Each row below holds a small network's activations on one input, seen along a few directions.
In each table, some parts of the input vary, and every possible input appears once, in random order.
A made-up example of a description, with smaller parts first: one of 2 separate values, together with either a single point or one of 9 places around a ring or (one of 5 places around a ring, together with one of 6 places along a line).
Shared parts are said once, and a part with two or three values counts as separate values.

A family of inputs:
x1: [ 28.2  -9.8 -46.5   8.9  -4.3  -6.5  23.9   8.3  32.2  40.5  -9.2   6.7
   8.5 -11.6 -16.0 -25.3]
x2: [ 27.8  -7.1   9.0  20.4  -8.0  15.9 -10.8 -12.6  -2.3  -5.3 -55.0 -32.9
  12.7 -10.8 -24.3   2.9]
x3: [-26.6 -21.7 -10.9  36.9 -45.7  16.1   3.4   7.3  -9.6 -36.6  12.3   2.9
 -40.0  26.2  18.8  54.9]
x4: [-47.8  30.8  36.9 -31.7  23.1  -1.3 -35.4   3.7 -19.6  -7.5  15.6 -21.0
  -5.0 -13.5  29.9 -20.7]
x5: [ 27.6  46.1 -25.7  -1.5   3.2 -11.3   8.7 -15.5   0.7  29.4   6.0 -23.5
  25.5 -41.3 -31.2 -35.5]
x6: [  1.8  22.6  -2.0  17.2   2.6   8.3 -11.0 -23.7 -33.1   4.6 -44.1 -39.6
  15.8 -38.6 -15.3   0.3]
x7: [-26.4 -16.3  20.5 -32.8  16.5  16.0  -8.4  18.9  -8.1   3.9   4.2  14.6
 -15.8  25.7  45.7   2.7]
x8: [ -5.8 -15.7   0.5   1.6 -20.0  42.7   3.1  15.0  -4.4 -28.3 -19.2  -9.2
 -42.0  -3.2  36.8  31.8]
x9: [-13.4   1.6  30.8  -0.4 -30.4  32.8 -20.7   9.9   8.0 -46.8 -24.4 -41.8
 -30.5  -5.3   6.2   8.6]
x10: [ -0.7 -16.3 -13.1   6.2  16.5 -48.6  19.6   2.1  12.5   7.7  55.2  70.4
   9.7  30.9  -7.9   5.6]
x11: [ 31.1  11.8 -16.8  -0.1 -11.4  -9.7   4.8   1.8  36.6  22.0 -11.8 -23.4
  25.0  -9.2 -48.8 -40.5]
x12: [-28.3  34.6  18.0   3.4 -15.6  26.5 -24.8  -2.5 -18.0 -40.1  -9.3 -41.8
 -31.5 -42.5  18.1   5.4]
x13: [-13.1   5.7  52.0 -35.2  13.3  12.4 -29.7   8.0   2.5 -14.1   7.8 -10.8
  -7.2  19.7  19.9 -10.8]
x14: [ 13.9 -31.8 -20.8  21.8  -5.8  18.6  10.3  -3.0 -10.8  14.3 -56.6  -9.1
   4.8  -5.2   3.4  19.2]
x15: [ -2.7 -20.9   0.4 -41.3  36.0 -21.0  25.8  11.5   7.4  20.1  16.7  42.2
  20.4  15.2   0.9 -21.1]
x16: [-25.4 -14.5  11.4   3.9  -4.4  -4.1  -4.4   5.9 -17.4  -5.1  44.3  38.1
 -16.3  50.3  31.2  33.1]
x17: [ 10.6   1.7  29.6 -44.5  33.9 -24.8   3.7   2.1  18.6   1.5  19.1  16.4
  29.5  11.2 -25.9 -33.4]
x18: [ 27.2  -6.8 -55.8  44.0 -26.2 -29.1  28.4  -6.1  26.0  31.6  27.3  28.6
   8.7  14.0 -28.3   7.8]
x19: [ 23.5 -26.8 -33.5  63.2 -22.3  -0.9  10.6 -21.4 -13.4   2.5 -13.0  20.1
  -1.2  12.0  -5.4  50.9]
x20: [ -1.5  32.8  15.9 -40.0  49.0 -32.0   2.8  -9.7  -8.0   5.7  34.0  13.2
  29.0 -24.1  -7.9 -36.1]
Changing only one part turns x1 into x15. The same change can be made to x18. Which row results? -> x10
What is each input in this table made of? -> one of 4 places along a line, together with one of 5 places around a ring
Start at x16 and move only the place on the line of 4, one step at a time. The first step leads to x7. Which rows follow, in order? -> x13, x4

A family of inputs:
x21: [-70.1  14.1  30.9 -13.9 -38.9  29.8 -27.7   5.6 -24.3 -25.1  57.1 -14.3
 -50.4  53.5  32.5  27.7]
x22: [-60.5 -45.4  43.2 -49.5  -2.8  43.5  -1.2  25.0 -15.7 -30.0 -11.6  -1.1
 -35.8  46.9  53.8  30.6]
x23: [-16.7  28.9  11.7 -45.7  21.7 -47.5  33.8  -0.5  14.3   8.0  93.2  40.3
  18.6  26.1 -29.5 -20.0]
x24: [-18.8  29.7  51.0  11.2  -0.3  29.9 -71.1 -20.1 -21.0 -23.3 -53.6 -80.1
 -25.1 -18.3   6.5   6.6]
x25: [  1.3  16.4 -69.6  66.1 -36.2 -12.7  38.1 -26.3 -35.8  11.1   5.4   3.5
   4.2 -30.9 -15.2  42.7]
x26: [ 19.6 -22.1 -40.7  66.6 -48.3 -22.7  38.0  -5.1  14.0 -19.5  47.6  47.9
  -4.2  22.1 -11.7  49.4]
x27: [ 32.2 -77.2 -32.1  31.2 -12.3   3.5  42.3   0.8  18.1   4.4 -20.8  59.0
   0.8  32.5   9.2  46.7]
x28: [-30.7 -24.2  28.0 -37.9  -9.2  58.7 -23.7  33.4  28.2 -31.2 -52.2 -54.5
 -43.4 -12.4  36.5 -15.5]
x29: [ 44.5  -1.6  10.4 -48.9  41.8 -24.9  -3.1  30.8  56.8  18.3 -23.5  22.4
  33.1 -30.5  -6.1 -81.2]
x30: [ 34.4  -2.7 -33.0  49.5 -45.9  14.1  25.5 -23.2 -10.9  -1.1 -55.1 -33.4
  19.0 -16.2 -66.1  19.8]
x31: [-25.7 -30.4  20.3 -64.8  53.0 -24.0  22.4  11.4  13.5  53.4  21.1  49.4
  28.6  50.5 -11.1 -40.3]
x32: [ 75.8 -46.2 -45.4  38.0 -24.0  17.3  22.7  25.8  46.1   3.1 -62.3   7.0
 -12.1 -15.7  -9.7  -1.3]
x33: [ 10.7  62.2 -19.5  -8.4  59.9 -53.2 -23.6 -22.1 -31.0  34.9  51.8  10.8
  39.6 -37.1  -6.0 -38.5]
x34: [-37.8  59.0  20.9  26.4   3.1  19.9 -58.4 -16.8 -56.0  -9.3   9.0 -31.1
 -40.1 -29.7  57.8  26.2]
x35: [ 41.8  39.6  23.7 -20.1  38.5 -31.6 -14.0 -18.7   3.7   6.3  -6.0 -25.8
  67.3 -40.9 -40.9 -53.0]
Changing only one part turns x29 into x28. The same change can be made to x35. Which row results? -> x24
What is each input in this table made of? -> one of 3 separate values, together with one of 5 places around a ring
Change only the place on the ring of 5 in x26. List by row number the other rows that result. -> x25, x27, x30, x32
Change only the choice among 3 separate values in x34. List by row number the other rows that result. -> x25, x33

A family of inputs:
x36: [  9.0 -38.0  14.7  17.5 -39.8  29.8  -7.9  24.1  34.7 -49.3 -14.2   1.8
 -52.7  26.2  10.6  32.8]
x37: [-13.8  -2.1  26.8 -17.0  -2.4  34.4 -29.6   8.0   4.7  -7.6 -70.5 -64.4
   5.2 -14.3  -1.4 -23.2]
x38: [ -0.1  -9.2 -44.8  44.7 -55.5   8.9   7.6  18.1  22.4  -1.5  26.1  16.6
 -45.1  21.6  10.6  29.0]
x39: [  1.9 -30.3 -44.9  47.0  -9.4   7.9  15.7 -21.5 -25.2   6.4   0.7  11.2
  -6.1   4.2  44.3  62.3]
x40: [  6.4  70.1   3.9   4.9   9.9 -26.0 -19.5 -22.4 -14.9   5.9  10.5 -27.1
  19.3 -50.9 -35.8 -36.7]
x41: [-14.9  15.3  40.9 -51.6  53.2  12.5 -17.2  -6.3 -28.5  -1.2  20.9   5.8
  -3.2 -17.6  56.0  -7.0]
x42: [ 31.4 -38.5 -22.1 -15.4  64.2 -43.7  23.5   5.7  13.3  71.0   2.1  84.3
  36.6  25.6  -5.7 -32.4]
x43: [ 19.0  38.5 -23.3  34.4 -29.7  -7.0  17.8 -33.5 -25.3  16.5   0.1 -31.0
  27.2 -18.0 -52.5   7.4]
x44: [ 68.2 -16.4 -33.6 -14.3  29.3 -33.8  24.1   4.0  42.0  74.0 -24.4  22.8
  55.2  -1.6 -56.2 -63.4]
x45: [ -1.6  53.0  22.5 -43.2  20.8  18.2 -15.3  11.7 -10.6   8.9 -21.9 -34.3
  -3.7 -48.9  -4.0 -52.5]
x46: [-12.2 -49.4   5.8  23.9   2.6  23.7  -2.7   4.6 -28.5 -34.1 -53.4  21.5
 -29.5   2.3  37.0  50.3]
x47: [-32.6  15.3  37.2 -68.7   5.3  11.3   8.0  22.8  19.6 -34.8  39.8 -17.5
 -13.0   3.1  14.3 -24.0]
x48: [ 12.7 -36.4 -25.2 -34.6  11.7 -46.6  47.1  36.0  61.1  37.9  20.6  63.3
  32.0  42.7 -46.4 -47.5]
x49: [ -6.7  32.0  22.3  -1.1  44.9 -30.7 -22.5 -36.9 -33.8  -5.3  54.2  11.9
  21.3 -18.5  24.4  10.4]
x50: [ 22.5 -26.4  -2.4  29.9 -28.0  41.4   2.3  -0.7   6.3 -28.5 -82.4 -42.8
 -11.8 -26.8 -17.7  17.6]
x51: [ -6.5  29.6 -10.3  28.5 -43.1 -15.8   5.4   3.9  -5.2  -3.1  61.1  26.9
 -17.3  32.7 -28.5  14.4]
x52: [ 24.6  -3.3 -57.2  53.7 -42.9  20.5  20.3 -17.6   1.7  17.0 -33.8 -40.9
   1.2 -29.4 -14.8  21.9]
x53: [-49.5 -28.0  36.0 -22.8  25.1  18.7 -34.4  12.3 -28.7 -11.6 -41.2   0.3
 -13.0  12.5  50.7   9.6]
x54: [-42.4 -25.1  41.2 -33.7 -19.0  21.8 -22.0  31.8  30.9 -37.6  -9.0 -28.5
 -25.5  37.5  18.9  -4.5]
x55: [-24.4  32.3  17.7 -20.5  -3.2 -30.0   1.0  -9.9  13.8 -40.4  72.4  -8.2
  12.0   2.2 -16.5  -9.1]
x56: [  9.1  16.9  -5.2  38.7   6.1 -15.7  -1.8 -33.9 -49.8  17.2  42.6  28.4
  10.8  15.3  12.3  44.6]
What is each input in this table made of? -> one of 3 separate values, together with either a single point or one of 6 places around a ring
Changing only the choice among 3 separate values turns x36 into x50. The same change can be made to x51. Which row results? -> x43
Which other rows agree with x41 in the choice among 3 separate values? List them by row number. -> x39, x42, x46, x49, x53, x56

A family of inputs:
x57: [  6.5  10.3  19.8  -6.6 -14.4  19.4 -15.7   1.1  11.9 -24.2 -36.8 -46.9
  -0.7 -21.1 -20.3 -15.2]
x58: [-17.5  35.9  -7.3   7.3 -22.4  11.0 -10.6  -1.5   1.2 -16.0  -1.5 -45.1
 -12.0 -38.7  -4.6 -11.5]
x59: [ 56.9 -23.3 -68.6  22.4  11.7 -60.5  59.7 -10.4  34.3  60.1  31.4  67.6
  52.4  14.4 -52.7 -15.0]
x60: [-15.3  46.0  14.0  11.2  -1.3  11.9 -12.8 -29.1 -45.0 -23.1  -7.1 -42.6
   0.9 -46.4   0.7  14.5]
x61: [-19.5 -10.0  52.7 -28.3  14.1   3.4 -35.6  16.7  14.9 -21.3   9.4   3.1
 -13.9  30.6  20.2 -12.0]
x62: [ 13.0   4.1  -8.8 -54.2  56.2 -67.3  34.2  -0.3  21.1  60.3  61.8  56.0
  67.8  27.1 -37.0 -56.7]
x63: [-19.5 -27.6  40.3 -47.7  30.0  22.0 -16.5  27.3  12.7 -12.3 -19.6  11.4
 -21.5   8.6  47.2 -14.3]
x64: [ -3.4  -8.2 -32.2  54.7 -49.8  13.9  -0.5  -0.8  -5.0  -2.0   9.2   0.1
 -28.8  19.6  10.3  41.1]
x65: [-44.0  14.9  18.0 -21.4   2.2  -5.4 -22.0  17.4   4.2 -24.0  43.1  10.2
 -31.0   6.7  33.6  -5.4]
x66: [ 42.9  29.5 -33.7 -28.6  32.9 -50.4  50.5 -12.1  21.1  58.3  18.6  18.3
  68.1 -26.5 -75.3 -64.7]
x67: [ 24.4 -54.4 -15.0  26.7 -17.5  38.9   5.1   8.7   3.1   7.7 -55.1  -1.9
 -23.5  24.1  21.4  37.8]
x68: [-41.1  25.5  38.2 -17.2  24.6  -1.8 -25.9  -7.1 -45.1 -31.6  39.9  10.8
 -15.3  -1.4  39.0  16.9]
x69: [ 20.4  -1.7  16.2 -26.1   3.9  41.6  -0.7   7.4  -2.0  -5.9 -63.0 -42.9
  -4.0 -29.5   7.8 -11.3]
x70: [-13.7  -1.7 -21.6  61.3 -31.4   7.2   1.3 -21.0 -42.5 -16.1  -1.5   5.6
 -20.9   0.5  15.7  63.4]
x71: [ 10.1 -39.3 -11.9  46.6 -38.7  16.1 -10.5   3.8  15.1  -9.8 -28.8  -3.8
 -17.9  32.0  -5.9  32.2]
Changing only one part turns x69 into x63. The same change can be made to x66. Which row results? -> x62
What is each input in this table made of? -> one of 3 separate values, together with either a single point or one of 4 places along a line
Which other rows agree with x71 in the choice among 3 separate values? List them by row number. -> x59, x64, x67, x70
Change only the choice among 3 separate values in x70. List by row number the other rows that result. -> x60, x68
